Each row below holds a small network's activations on one record, seen along a few directions.
Records have a field called Pep. Each example row is followed by its value.
Other fields move the rows too, some of them a lot.
Strong random noise was added to every row along 22 fixed directions; ignore it. To show where, here is one row again and again, with new noise each time:
[-106 -301 -337  211   46  717  432  132  188 -627   48  -77 -284   30
   33  180 -186   37  196  105   59 -600  232   94 -187 -372   45 -291
 -109 -217   71  158 -474 -116  243  352  100]
[ 412   67 -267  270  490  -75   82  361 -576 -159 -168  152   82  357
   52 -707  206  213  -28 -434  168 -171  360 -174   -8  179  401   15
  291  292  -52   72  -37  171  146   91 -124]
[ 174  192  328 -233  179  243 -195  -95   30 -274  -80  -59  -32  -35
 -259  203  226  106 -116 -162  -65   55    5  222 -122   -6 -310 -445
  284  152  -10 -190  144  180 -335  528 -297]
[-358 -124   -2 -285 -125 -315  190 -178  236 -307 -216 -144  420  240
  137  308 -660 -279  288 -129 -198   50  130 -328 -254  153 -207   13
 -136 -415  349  282 -351   11 -300  525 -221]
[ -52   82  -95  178  -44  521 -157   28  454  163 -155  242 -200   66
  207   17 -162  264   76  154  382   40  380 -403   -8  -74   10   92
  257  -47 -425    5  461 -537 -187 -289 -280]
[ 553 -178 -211  230  241  405  -26  106  -47   59 -222 -144   12  371
  -28   -9  666   11  -48 -115   11 -223 -292 -192   97  116  359  124
  102 -462 -345  -26   77  155   57   44  450]
[-536  283 -497 -149 -463 -451 -272 -105   85 -461 -125 -131 -182 -422
  -64  261  245  189  251 -333  101  425  513 -146  147 -114  -10 -315
  361  405 -209  557  -66 -310   40  365  117]
[-184  378   64  441  -69  163 -129  228  223   49 -409 -153  200 -103
  -69 -140  360  405  533   17  293  237  -47  142  132   36   58 -221
  175  -31   -8  -97  201 -507  275   75  230]
[ 127  174   53 -277   99  131 -582  -84   68 -358  203  280  115 -404
  500 -181  757 -286   11 -221  146   38  308  158 -112 -131  -58  672
  266  -31  304  -84  501  287 -450 -173  -59]
[-167  180  -20  -68  -29  140   40 -499  793  252  -51 -489 -221 -131
  -54  192  299 -257 -161 -723  119  206 -579 -217 -262  -81  117 -151
 -108 -287 -119 -459  237 -189  204   71  233]
[-183 -658 -340 -253   47 -344 -322  396  207  235  -48    9   84   22
   -3  482  -40 -339 -184 -359   87  197   94  127    4 -332 -171  503
  118  -18  198 -123  235   36  193  129 -235]
[ 128  224  167   50   -3 -167  211  156 -188   -5 -299  298 -219   92
   16 -136 -338  -90 -230   92   46  136 -207  -48  166    8  122 -281
 -250  118  441  -92   90  -55  335  -14  -19]
[-170 -119 -127 -147  -15  521  311  409 -446 -317 -246   65   33 -222
  -89  262 -482    9  332  290  323 -326  167  -40  423 -110   70 -457
 -146   96  386   82  167 -360   -2  406  118]
[-141   37 -465 -107   18  393  280   26  -62  134 -197  188   39   53
  322  127 -154 -292  208 -342  236   38   45 -386  487 -118  262   10
 -382 -193  261   52  225 -512  401  -16  125]
[ -15    8    5  -33 -136  -71  -25  151 -180   32 -132 -419 -188   26
   14 -372  -35  301  151  100  321 -205  172 -514   60  -95  357   87
  128  503 -284  179  131 -240  -28 -148 -111]
[ -73 -157  257 -170 -447  398  -72  232  139  205  100  187  172  194
  225  151 -159  244   10   94 -240 -534 -561   66 -160    1 -134 -289
 -179 -204    8   49   61  372  123  201  -92]
[ 589  -65   -7 -106  -72  361 -128  243 -373  194  381  141   55   76
  258 -635   37  181 -211 -258   40 -512 -592 -231 -433  190  359  214
   59  222   72  -29  317  722 -150  -24   -5]
[ 163  -30 -185  -73  160  -83  474 -708 -192  106   27  -18   79  315
  108  135   -6 -431 -185 -219 -185   10  -66 -195   -3  110  278  -24
 -499 -364 -301  -97 -387   57   51 -181  -15]
[   9 -155  113 -186  156  523  157 -325  319 -165 -178   74    0  203
  -22   97  128  102  122  250  194 -283 -227  187 -807   43   63 -221
   81 -424 -162 -101   55  125 -293  524  171]
[ 126 -180  183   74   15 -109 -200  446 -172  -58  -21  330  166  456
   71  213  -93  -96 -294  302 -457 -156   77  175  319 -193 -472  167
 -290  254  404 -202 -118 -362  362  120 -312]
[ -57   63   98  116  505   45  324  -56  -15  257  140   25 -513  157
 -305 -132 -119  -73 -148  341  394 -193  238   -9  248 -117  -11 -196
  -20  183 -386 -186   23 -483 -137 -235   89]
[-183  140 -451 -321 -251 -108  105 -220    3  274  281  -58  149 -370
  399  116 -583  198   13 -411  -94  207  163  656    3  389  -56   42
  193 -449   66  230    8  263   64 -215    6]
[ 146  526  210  323  174   63  193  -55  181 -498  115 -405 -169 -410
  108 -556   12  193   27 -169  -53 -117  243  114  -50  104  126 -146
  272   80  148 -278 -180   42   34 -357  -38]
[   6 -136  157  -80  -91 -714 -367  146   20  432   90  177 -101  208
  -47   82  390 -453 -579 -573 -183  188 -385 -303  237 -315  -53  166
 -269  436    0 -303  158  242  374 -198 -337]

[-367  320 -171 -299 -136   17  -92 -149  109  -82  -56  383  195   57
  200  225 -130  220   21  196 -314   98  280   43  159  409 -270 -261
  137  -78   21  111  169 -698    9  295  344] : w15
[ 175  194  -18  119   42   89   35  -96 -183 -358 -477  103 -290 -106
  132   -3 -141 -287 -183 -308  369  211  298 -344  239  -66  301  -19
  -52 -135  252  188  260   94 -174  -65 -128] : w13
[-448  -56  364  -83 -102  -59 -310 -259  402  304  -38  326 -119  524
  314  -33  417  116  258  430  246 -100  351  139 -236 -293 -237  360
  -65 -223 -512  464  -56  -54 -214 -146 -284] : w11
[ 297 -440 -628  125   78  544 -143   66 -249 -481 -257  252  569  -20
   23  295  239  131  166    6    2 -193  273 -270 -449  417  298   77
  436 -431 -370   19  239   56 -515  450  303] : w10
[-422 -108   78  213 -269 -762 -269 -174   71  122   79 -484  305 -145
  -58 -177 -145  -35   91 -251  184   46   -2 -214 -441  218   73  407
   66   92 -166   30  -61   46 -370  -74   95] : w18
[-538    3 -118 -249  -22  -29  319 -235  101   32   30  -97  -47 -114
    4 -125  157 -143  491  319  328 -139 -161 -167 -179 -131  243  -13
 -271    6   28  126  -65 -385   61  123  582] : w17
[ -13  178   75 -158 -633  -72   -6   46    2 -522 -375  -58   32  -38
  410   47 -188  509 -452 -119 -669 -308   -9  -27 -113  325  170 -537
   66    7   92   18  -90  134  585  112   -3] : w11
[  22  406   18  270   18  109 -128 -357 -198 -106 -615 -248  -92  319
   20   63  255   32   -8 -396  309  361  336 -100  305  -39   58  -65
 -265   74   50  126  116 -702  149  237  -96] : w6
[ 362  -73  278   31   56  272  -56  130  119 -222  192  -76  152  -85
 -273 -111  470  -87  103  -54 -272  -34 -572 -235 -358 -372   -5 -139
 -113  503  204 -398 -127  363  124  270 -277] : w7
[ 236    0  514   55  279  384  -64   13  188 -409 -290  -61  -47  424
   -7   60   16   52 -229  -21 -169 -444  111   30 -187   84 -277 -264
  155 -371   24  -71  -66  294 -338  373 -255] : w17
[-368  -54  117  160   71 -339  223  242   63  320  303  496  163 -457
 -238 -222 -415 -163   99  172  257   -8 -249 -186 -181   85  121 -260
   13  273  -23 -467  211   72 -128 -286    4] : w9
[-419  218  628   43  120  150  297 -263 -166 -305  169  230  168   47
  -32  -93  199 -293  144 -206  -23 -568  -75   68  -13 -214 -181 -676
 -509   62   74 -234 -348  309  -94  246 -336] : w5
[ 121  159  104  286  -88 -255 -410  369  -16  367   34 -274  -47  223
 -106 -196  -84   62  -74 -260   73  120 -107 -394  463   67 -213  267
   59  279   69  176  195 -208 -123  -86  -84] : w2
[-175  -29  570 -334  181  -14 -104  136   19  449  109  -25   78  -69
 -234  -92  290  -69  -22  390  185 -366 -241 -278  237  -48  -47 -120
   43  398 -349 -492  522 -201 -325 -225    6] : w3
[ 311  131  -80  288  -10 -193  208  162   31 -159  -12  267 -285  364
  -47 -248 -308   52 -196  234 -286  -20  -97 -522   43  223  134 -129
   65  -78   -3  382 -366  180   23  -58  182] : w15
[ -45  -78  -17 -291  232 -209  173  568  171 -326  -79  118   74  -86
   91  -82 -365 -151    4    8 -317  -28  219 -167  238  -65 -135   15
  234   92  629  -98  -70   -8  308   67 -150] : w3
[-212 -129  292 -112   30 -565   -6  -51  239  127  214 -603   26 -338
 -354   93  -69  179   46  373  -50   83 -119  815 -362   79 -271   67
  304  -12  -59 -220 -219  219 -140  -78  156] : w12
[-201  149  359 -150 -336 -319 -136 -548  189 -189 -623 -801 -175   38
  -81   50  453  172  343  398  326  213 -169   59 -341  -47  273   80
  -51 -239 -160  428 -105  -36 -195  240  424] : w4
[ -35  213  485 -269 -167  -18 -291   17  -80 -557  -13   48  565 -123
  627  -99  231 -172   -2   -3 -435 -462   95   24   84  336 -146  280
  -43 -429  589  -96  172  328 -371    3  130] : w16
[  65   59  291  129 -389  340 -217 -174  369 -148 -422 -565 -284  350
   89  213 -150  543 -394  -44 -127 -215  -40  396 -381   14 -275 -222
   35 -217  -79   14  -29 -218  221  297 -205] : w12
[ -88    9  382 -261  437 -342  112 -115  514  369 -118   90 -453   69
 -376 -212   97   15 -128  106  237  389 -273   56 -517 -178   36 -222
  316  253 -187 -285  133  248   70   43 -211] : w18
[ -29 -359 -480  545 -102   39 -167  -27 -397   64 -292 -125  386  271
 -381  355 -187 -335  -28 -443  583 -108 -169 -536 -234  255  134   77
 -298 -193 -111   85  233 -380 -598  672  436] : w7
[ 158  379   47 -298   98  140  141  -50  191  163  -84  367 -532  309
  197  -74 -217  266 -221  357 -247  281  133  322  263   23 -202 -155
   65  -34  184  269    1 -239  415  -27  -52] : w9
[ 131 -228 -261  -18  540   43  373  197 -174   71  150  430  -17  -48
 -312    3  172 -381  287   30  137  277  -49  -64  195 -339  124  -90
  -72  155   91  -72 -171  267  184   68  -45] : w1
[   4 -183 -175 -286   13   29  234 -376  160  263  116  156   51  310
  129  318 -254 -153 -376 -250 -356   32  -65  -76 -144   22  -46  -98
 -234 -125 -199 -247 -107  -18  265  -46 -327] : w16
[-419  -75 -308 -142  -64 -206   73 -248 -362  207  354  336  563 -298
   99   -6 -108 -116  365 -141  135   93  -39  567 -397  106  -10  107
 -262   61  186 -102  -59   18   11  157  104] : w10
[ -39  -28   80 -289  175 -396   77 -320 -352 -149 -403  248   -3 -112
  193  -33  -25 -145 -164    8  264  137  481  101  -80  262  338   27
  195 -316 -109  109  244  419 -410 -205  -26] : w8
[-189  201  416  193 -478 -427 -416   -5   66 -603 -202 -100 -257 -131
    8 -203  269   45 -153  314  132 -279   32 -599 -252    7  128   29
  114  265  -77  331  113   69 -560  107  325] : w13
[-196    2 -211   64  -61 -138  -93  215 -308  123  257  -40  412  107
  152 -184 -298   48  118  148    8 -452   34 -113  158  502  -87  245
  -25 -115   49  201   77 -362 -360  105  562] : w4
[  96   45 -433  164 -383  -80   14 -133 -110 -695  -14  134  235 -378
  151  180  172 -304  120 -112 -299  230 -198    6 -205   55  123   65
 -239 -115  576  145 -275   95  172  299  449] : w14
[ -41  308  157  156   92 -197  199  164 -199 -203  182  124   92 -210
  -68 -200 -216  180   76 -166 -200  -73  255  313  232  115 -174 -523
  224   65   34   57 -351  443  -19 -129 -306] : w8
[ 232  -96 -285 -323  419  193  207  123  -65  448  325 -175 -294 -247
  -38   23 -602 -256 -407 -559  239  -89 -111   60  395  304   30   71
  206 -377  181 -145  441  270 -274 -187  216] : w2
[ 238   97   30  185 -167  334  -51  512 -160   83 -302  476  237  181
  345 -203 -235  343  -76 -136 -147  -92 -210   12  102  226   52 -192
  -38  -70  422  -38  290   90  443   67 -123] : w14
[ 164  -69  138 -357  -39   84   31 -187 -131  403 -303 -137 -158   31
   18   64  -49  209 -265  160  282  -55 -195  229  -99  175  261 -141
  119 -190 -323  -69  415  160 -125 -143   17] : w6
[ 193  426  373 -185 -201  245  229 -459 -157 -246  301  -66 -355 -162
  152 -397 -160  265 -104  367 -230   -4 -187  335 -374 -188   -2 -131
 -345  638  340 -117 -260  -42  344  -90 -267] : w5
[ -73   39  -25  333  263  -65   -2   45  144   31   15   56 -480  -75
 -554  437 -337 -164 -136  -31  398  192  342   42  423   74 -354 -404
  346 -333 -404  299   21  112 -691  116   90] : w1

Which value of Pep does each new row have?
[-406  227   39 -294   -5  411  122 -243  493 -498  225 -208 -423 -121
  421  130  162 -129  440  146  -21 -249  674  325  365 -516 -357  122
  -98 -353  187  588 -427 -150  -25  -92 -105] : w7
[  60  -50   56  103 -543  813 -538 -311  299  249   36   76  -89  -92
   15  442  250  262  -32  -23  261   62 -315  -66 -347 -261 -165   32
  -90  115 -421  -97  521 -227 -254  122 -238] : w8
[-169  157 -152  -73    9   44    0    6 -306 -183   19 -141  249 -188
  305  226 -304 -186 -125 -471 -147 -177  486  257  632  189 -236  -15
 -105 -233  322  -32   35 -181   -2 -101  -92] : w17
[  60  241  234  227  306  700  -28   20   26 -148 -196 -241 -183  147
   41 -318  468  175  320   99  446 -376  226 -270  192  -81  121   45
   69  -84 -188   41  247 -360 -293  -14  169] : w17
[ 311  218  -71 -399   47  234  371 -128 -243  -66 -140 -368  112 -371
 -247  186 -262   26  136  -65 -167  387 -415  174  159  204  156 -453
  -26   82  395 -205   48   23  230  302  129] : w11
[ 308 -295 -164 -614 -229  -84  114 -259 -280  359 -170 -325 -626 -246
  144  533 -269  161 -291  605   62  407  388  623  515 -142  226  345
  107 -294 -359  456   32  335  120 -783 -181] : w11
[-378 -397  -87   87  265  -73   60  401 -196 -141  -18  413   84 -275
 -439  416  438   19  222  180  123 -124  390  375  314 -215  -17 -555
  320   60 -493 -130  -87  204   -5   78   91] : w8
[ 314  -91  -44 -124 -194  587  -61  -50  -59  112 -444 -631 -102  241
   76   77  459    0  193 -225  116  -15 -408 -735  326 -264  468  187
 -309   38  -62   79  227 -263  329   77  126] : w17
[  86 -302 -410 -351  305  126  433  163 -438  266 -143  225   63  229
 -315   -1 -566  313 -106  108  166  -72 -239  284 -452  388  222 -508
  181  124   16 -116  202  -75  156  686  287] : w16
[  30 -270 -275  -72  266  134  -16   25  -69 -113 -234  -52  521   84
   29  272   64 -213  -53 -371    7 -258   67 -227  -40  527  122   42
  213 -639 -113 -200  282  -37 -402  367  406] : w11
[-369 -107  104 -209 -181  121  -93 -253  170  367    7  190  393 -152
  420  140 -155 -442   29  233  315 -184 -297 -199 -149  200   45  543
 -409 -482  271 -372  640 -481 -319 -270  434] : w5
[ -56 -312 -538  170 -505  487  -35  -82  -33  251   28  126  464   -9
   78  481 -366  192  219  -77 -112  228 -133 -215 -158 -110   10  107
 -330  149 -165  -67   29 -512  326  103 -313] : w13
[-345   58 -358   43   84 -276   44  245 -203 -137 -179   61  -24 -108
  111 -291  112   53  331 -505  391  108  579 -182  246 -144  306  -67
  205  289  -19  389  -22  -22  220    0 -163] : w6
[ 247   49  158 -163  227 -691 -310  -97 -435  548  -23    7   -7  486
  203  -59  165  -10 -472 -214  -56   61  474  346  549  345 -158  381
  224 -371 -502  360    9  496 -353 -515 -249] : w12
[-385 -113  -81  105  -54 -306   60 -121 -216  -37  606  402  152  165
  -55  -87 -228  100 -119  511 -255 -547  279  161 -349  161 -325 -114
 -122  329 -399   10 -393 -331 -260   53  106] : w10
[ 126 -475  -89  152 -100  172   95  119 -147  -32 -437  298   64  -17
  339   72 -286   42  -77  198  224  -15  371  -70 -118 -170  423  220
  -48 -281 -164   -9  116  329  153 -546 -550] : w4
[ 263 -217 -630 -156   13  386    1  -38 -415  237 -135   44  -67  150
  263 -111  361   21  133 -293  433  -35  -79  -56   24  -28  549  381
 -110 -194  -99  410  285   64  216   62  367] : w11
[ -67  -39  -48 -224  294 -186  -12   14 -163 -238  354  -61  260  266
    9  -84  167 -371  -77 -323 -410 -378  290 -565  247  -97 -203   62
 -138  473  -28 -175 -266 -300  -87  190 -260] : w10
